Each row below holds a small network's activations on one input, seen along a few directions.
In each table, some parts of the input vary, and every possible input appears once, in random order.
Descriptions start from the smaller parts, as in this example, which fits no table here: line(4) and (point or ring(9) or (values(3) and ring(8))).
Shared parts are said once, and a part with two or three values counts as separate values.

Other details of the inputs vary at random and push rows far along two fixed directions, the same in every table; ignore that.

A family of inputs:
R1: [ 36  44  70 -68   3 -56 -11   2  50  -4  23   1   6 -18]
R2: [  9 -10  34  33  10 -18  28  -7  30  21  20 -22  13  -6]
R3: [ 42  85  11 -94  10  -4 -79  -8   6 -49  30  11   9 -13]
R4: [-31 -28 -17  28  -2  24  -2  14 -10 -13  -5  -7  22  19]
R5: [-26   6 -60 -35  13  56 -50  -5 -36 -48   4   5  20   8]
R6: [-19 -12 -65  -8  17  57 -40  19 -18 -46   3  10  37  32]
R7: [-42 -33 -89  41  -1  49 -19  10 -36 -43  23   9  20  16]
R8: [ 17   2  20  20 -24 -40  37 -12  11  66 -45  12 -24 -16]
R9: [ -5  -4  44  53  10 -12  30   8  29  12   0 -29   9   4]
R10: [-31 -22 -64 -15  -6  42 -28 -12 -39 -12   4 -25   2  -8]
R11: [ 68  57  58 -47 -28 -35   5  20 -11   0 -13  58 -28  10]
R12: [-60 -82  -3  41 -15 -13  52 -16 -11  22 -17 -56 -41 -14]
R13: [ 89  79  56 -88 -19 -16 -28   9 -12 -14  -6  84   1   3]
R14: [ 20 -32  28  70  -9  10  82 -19  -4  72 -32   8 -40  -7]
R15: [ -5 -17   3   0  -6 -25  -2  11   5 -12  36   9   4   9]
R16: [ 43  32  63 -43 -26 -71   9  -1  24  22 -24  54 -36 -27]
R17: [-40 -58  35  23 -14 -55  67   2  13  35  -5 -45 -28 -13]
R18: [ 53  68  69 -41  36 -21 -44  20  49 -41  19  12  19  16]
R19: [-24  -9  51  33  22  -9  28 -14  28  22 -16 -44 -25  -5]
R20: [ -9  -6  18  17  -4 -17  12  -4  16  10  21 -10  17   4]
R21: [  4  13  78  14  -2 -31  15  26  39  -2   4 -10   6   0]
R22: [-10 -40  74  15 -14 -46  33  10  39  24   3 -11   5  -3]
R23: [ -11    8 -104    1   24   64  -45  -29  -43  -17   24  -25   12  -11]
R24: [ 23  72  16 -93   6 -12 -64  12   8 -80  24  32   0   4]
R25: [ 27  34   6 -36  23 -12 -18 -11  20  -6  31  -6  12 -22]
R26: [ -27   11 -121  -13   17   85  -59  -14  -43  -50   15   -5   28   12]
R27: [-37 -68 -19  65 -29 -13  64 -13 -18  87 -67  -3 -28 -15]
R28: [  9  -1 -54  43  -2  22  18 -25 -18  43 -31  19  -8 -26]
R29: [-51 -59 -41  55  13  17  19  25 -14  -8  -9 -26 -11  28]
R30: [-13   2 -57   1  24  54 -39  16  -7 -42  14   5  27  24]
R31: [-20 -39  54   2 -10 -50  37   4  19  39 -19 -46  -5 -11]
R32: [ 20   5 -96  26 -19  77  -6 -20 -64  13  -9  42   6  24]
Description of these inputs: line(4) and (values(2) or ring(6)).
- The inputs of R17 and R31 match in every part but the line(4) part. If R15 is changed in the same way as R17 into R31, which row does it become? => R22
- Which other rows agree with R2 in the line(4) part? List them by row number. => R9, R14, R18, R19, R23, R25, R28
- Which other rows does R26 become when the ring(6) part takes its other values? List them by row number. => R1, R3, R20, R21, R30

A family of inputs:
R33: [ -8   3  -2  -1  25  23 -15  -2   4 -46  38 -16  34  12]
R34: [ 20  25   6 -49 -24 -16 -26  22  -4 -20   5  37   6   3]
R35: [ 34  27  20 -21  -8 -13 -14   5   6 -10  29  37  15   4]
R36: [ -2 -26 -20  47 -11  23  18  11 -25   8  -2  11  14  11]
R37: [ 11  26 -50 -16  11  37 -28 -19   6   4   5   2  16  -9]
R38: [ 32  58 -15 -60   7  24 -64  -4  -9 -52  10  28   5   0]
R39: [ 32   8  95 -26 -15 -68  21  10  34  18  -3  19 -10  -8]
R40: [  1   5 -11  -3   4  19 -14  17 -16 -19  -7  21 -13  13]
R41: [-33 -65   2  84  -7 -10  65  -9  15  63 -24 -18  -9  -5]
R42: [ 25  63  24 -62  29  -8 -64  15  42 -63  46   9  39   2]
R43: [ 14  -1  94 -29 -15 -55  22  30  35   3 -29  -1 -40   3]
R44: [ 33  39 -21 -24   8  16 -33  15  -2 -24   4  47  34   0]
R45: [-37 -36  60  17  14 -36  27  12  29  -6   4 -48   4  -2]
R46: [ 45  60  58 -40   5  -5 -27   1  19 -28   2  14  -1   2]
R47: [ 41  34 102 -25  -2 -41  20  -9  39  24  -4 -10 -12  -8]
R48: [ -2  27  31 -69   5 -33 -45  21  24 -49  31 -13  16   7]
R49: [-16  24 -88  12  23  68 -52 -11 -34 -19  -3   9  16   3]
R50: [ -2  19 -42  11  22  41 -26  15 -14 -15  -9  26   6  13]
R51: [-36 -61 -60  62 -20  25  30   1 -36  24 -16  -6   2  18]
R52: [ 36  38  91  -8  10 -76  27  -8  53  37  -6  -7 -15 -25]
R53: [-25 -67  69  86  -4 -17  91  13  21  50 -38 -32 -46  12]
R54: [-26 -26   9  13 -16 -42  37  -9  -1  43  -6 -25 -32 -22]
R55: [-21 -28 -72   1 -26  15   1  -6 -35   0   2  11  13  -2]
R56: [-16 -19 -84  23  -1  25   1 -25 -41   6  14  -9  -1 -11]
R57: [-19   4 -62 -26   1  41 -34 -11 -34 -31  -8   7  -6   1]
R58: [-19 -34 -86  56   1  46  27 -33 -38  20  12 -20   2   2]
R59: [-46 -73  21  37 -18 -26  62 -16   3  71 -38 -54 -44 -11]
R60: [-16 -23 -68   8   0  42  -8 -25 -43  12  -9 -20   8  -3]
- The inputs of R39 and R55 match in every part but one. If R56 is changed in the same way as R39 into R55, which row does it become? => R54
- What do these inputs look like to the network? => line(4) and (point or ring(6))
- Which other rows does R36 become when the line(4) part takes its other values? List them by row number. => R34, R44, R51
- Start at R57 and move only the line(4) part, one step at a time. The first step leads to R38. Which rows follow, in order? => R46, R49

A family of inputs:
R61: [ 33  59 -51 -36  15  59 -72   5 -15 -67  43  40  49  21]
R62: [-29 -47  30  47 -20 -24  58  -1  -2  52 -32  -3 -33   1]
R63: [  19   13 -100  -13   -6   44  -31    6  -51  -27   12   46   16    7]
R64: [-20 -57 -45  78  -3  10  54 -13 -19  48 -20 -16 -16  -5]
R65: [ 45  24  66 -13  -9 -42  23  12  16  21  -6  13 -11  -6]
R66: [-37 -36 -22  18  16  17  17  -4  -9   8  -5 -44  -5  13]
R67: [  7  14  39 -38  10 -17  -7   5  23 -10  12 -10  12  -1]
R68: [ 61  64  75 -63  -9 -41 -14  -3  28   2 -11  22 -10 -21]
R69: [ 48  65  -5 -74  -6  -5 -43   3  -7 -30  -5  47   8 -10]
R70: [ -8  10  14 -25  12 -10 -17  -4   1 -38  17 -15  -3  -2]
R71: [  2   1  64  39  15 -16  24  18  42  14 -11 -13 -12   3]
R72: [-29 -32  10  11  -6 -17   8  15   8   5   2 -20  11  -3]
R73: [ 10  29   9 -52  11  -9 -32   7  12 -31  12  -7   5  14]
R74: [-26 -21  -6  15  15  -6  14   1  15  11  -1 -30   8  -4]
R75: [ 38  28  78 -14 -11 -56  23  -7  41  32 -29   0 -26 -26]
R76: [ 14  26  14 -50   3 -17 -37   3  11 -32  31   6  28   1]
R77: [ 25  39  52 -74   3 -33 -34  23  37 -32  13  14  11  -2]
R78: [ 14  15  76 -24   9 -59   2   5  49   0  10 -14   8 -13]
R79: [-33 -55   7  57 -18   2  54 -11 -11  60 -32 -18 -30  -7]
R80: [ 36   9  58  -1 -15 -43  29  15  13  25 -10  12 -15  -5]
R81: [-20 -38  25  52  -9 -17  52 -15  12  64 -32 -20 -35 -15]
R82: [-33 -35 -38  60  -3  40   4  18 -10  -4   0  -1  12  20]
R83: [ 12  23 -93 -20  -1  49 -40 -13 -52 -20  14  41  19  12]
R84: [-20 -10 -27  -2   1   8 -22  -5 -14 -24  25 -17  18   3]
R85: [ -9  -9 -61  26   6  65 -25   7 -21 -33  18  12  32  20]
R86: [-38 -49 -43  34  -2  26   8 -13 -15   7  10 -36  21   4]
R87: [ 19  -7  73  12 -13 -43  48   1  25  41 -16   3 -26  -4]
R88: [ -3   3 -70  -1  -8  39 -14 -18 -41   0  -7  19   6  -3]
R89: [ 40  70 -20 -49  21  39 -78  19  -5 -66  29  48  37  18]
R90: [ 11   8 -30  -4  -1  17  -6 -12 -27   9   2  23   2   3]
R91: [-54 -51 -65  27   7  31   7   0 -22  -3 -12 -33  -7  17]
R92: [-25 -23  31  15   1 -19  16  -3   9   8  11 -39   0  -4]
R93: [-12 -41 -30  49 -12   8  39 -10 -23  30 -16   2  -9   9]
R94: [ 21  11   1 -13 -16  -2   0 -15  -4  11 -19   9 -12 -13]
R95: [-36 -54 -15  54 -21   1  51 -11 -19  48 -41 -17 -26  -5]
R96: [-28 -51 -23  68  -5  -2  53 -19 -10  57 -23 -16 -25  -4]
R97: [-21 -18  51  17   8 -42  23  -7  28   7   7 -35  -8 -12]
R98: [  7   0  50   5 -15 -22  31 -10   8  39 -24  -6 -20 -16]
R99: [-44 -42 -11  22  -4   4  12   5  -4 -10  -2 -36 -22  -1]
R100: [  4  12  68 -26  15 -45   7   9  47   3  -3 -26 -16  -3]
R101: [ -1   4 -79  -3  -5  56 -24 -22 -48   1   3  16  10   1]
R102: [ 20   3  56  -4 -21 -42  32  12  18  21 -15  23 -21   1]
R103: [ -6   5   9 -32   8  -4 -15   5  10 -17  11  -4  15   0]
R104: [  0  -8 -99  27  -3  44  -4 -21 -33   3   8  19   7   7]
R105: [-14 -20  22  57   8   1  31   9  23   9  -1 -16   4   7]
R106: [ 28  51  67 -67  13 -35 -28   6  28 -42  26  -8  -3  -4]
R107: [-37 -17 -77   1   0  36 -34   5 -33 -32  26  -8  20   4]
R108: [ 43  58  19 -51  23  11 -65  31   8 -67  14  52  23   9]
R109: [ 20  27  33  -9  -5 -26   9  -9  19  26 -12  10 -16 -19]
R110: [ -5   2 -59  22  17  73 -31   7 -25 -26  13   6  27  18]
R111: [ 39  51  55 -60 -11 -29 -23  12  15  -6  -7  46 -10  -8]
R112: [-31   1 -85   2  21  44 -28 -14 -27 -41  24 -20  10   2]
- The inputs of R105 and R61 match in every part but one. If R97 is changed in the same way as R105 into R61, which row does it become? => R92
- What do these inputs look like to the network? => line(4) and (values(2) or ring(5) or line(6))
- Which other rows does R61 become when the values(2) part takes its other values? List them by row number. => R110
- Start at R112 and move only the line(4) part, one step at a time. The first step leads to R106. Which rows follow, in order? => R70, R99
- Which other rows does R108 become when the values(2) part takes its other values? List them by row number. => R82

A family of inputs:
R113: [ -32  -11 -110   -9    8   72  -35  -35  -49  -22    9   -8   19   -3]
R114: [ 45  74 -67 -47  24  57 -72  -7 -24 -53  29  42  28  13]
R115: [ 24  25 121 -57  -8 -66  15   5  33   6  -2 -15 -23 -10]
R116: [ -5 -12 -15  -1  -2  -6  -3  19   1 -16  10   6   8   8]
R117: [-21 -33 -45  43  -2  19  14 -15 -18   2  25 -14  20   5]
R118: [-50 -51 -23  21 -15  -6  23  -1 -11  14   9 -32  -8   0]
R119: [ 37  30  73 -11   2 -17   6  11  17  -4   2  11  -8   3]
R120: [ 41  58 -66 -61   7  48 -71   3 -40 -71  34  42  19  17]
R121: [ 30  31  90 -50  -9 -40  -5  14  19  -9  -3  10 -23   2]
R122: [-10 -18 106  -7  -6 -72  41  20  62  27 -27 -18 -21 -12]
R123: [-47 -43 -87  66   8  65  16 -14 -44  19 -24 -27  -7  -5]
R124: [ 52  27  -5 -22 -33 -24   4 -18 -12  43 -20  32 -10 -16]
R125: [-16  -6  -4  -2  -2   8   0   7   4  -4 -17   8  -6   1]
R126: [  8  44 -31 -66   6  -3 -53  -7   3 -47  30  21  20  -7]
R127: [-37 -49 -60  72  13  47  28 -23 -24  33 -12 -47  -4   4]
R128: [-26 -44 -20  47 -10  17  27  15 -20   8 -10  -8 -11  11]
R129: [  8  26  17 -23  10 -13 -10 -12  11   0  -9 -16  -3 -14]
R130: [ -1 -10  61  24   0 -33  21  15  36  27 -37  -6 -19  -7]
R131: [  0  20 -72  -4  17  33 -35 -11 -16 -23  36   5  31   3]
R132: [ 11 -12 115  20  -6 -59  49  19  53  33  -3  -6  -7  -1]
R133: [-40 -59 -70  94  12  52  26  -8 -25  33 -21 -16   1  16]
R134: [ -2  10 -25  -6  12   0 -28   7   7  -7  -6   8  21   0]
R135: [ 44  55   8 -40   8   9 -41 -10  -7 -38  30  16  22   6]
R136: [  66  115   61 -122    8  -25  -72   14   21  -65   13   48    5  -14]
R137: [-25 -37 -51  57   3  55  21  -1 -30   8   2   5  10  12]
R138: [-48 -73 -12  93   3   5  59  -4  15  51 -24 -39  -5   8]
R139: [ 51  20  68 -24 -22 -63  35  -7  20  48 -25  53 -27 -24]
R140: [-16 -28  79   2 -14 -55  34  23  36  24 -13 -13 -18   6]
R141: [ 11  33 -59 -46   1  23 -54  -1 -26 -55  49  25  32  -1]
R142: [-24  -8 -39  14   7   5  -8 -10  -3   5   7 -18   7 -12]
R143: [-39 -70  66  55 -22 -34  68  18  25  44 -41 -31 -42  12]
R144: [  7  -6  -2  -9   0   2  -2  -6 -14 -12  10 -18  -3   1]
- What do these inputs look like to the network? => values(2) or (ring(5) and ring(6))
- Start at R122 and move only the ring(6) part, one step at a time. The first step leads to R134. Which rows follow, in order? => R138, R132, R116, R140
- Which other rows does R144 become when the ring(6) part takes its other values? List them by row number. => R113, R115, R127, R129, R135
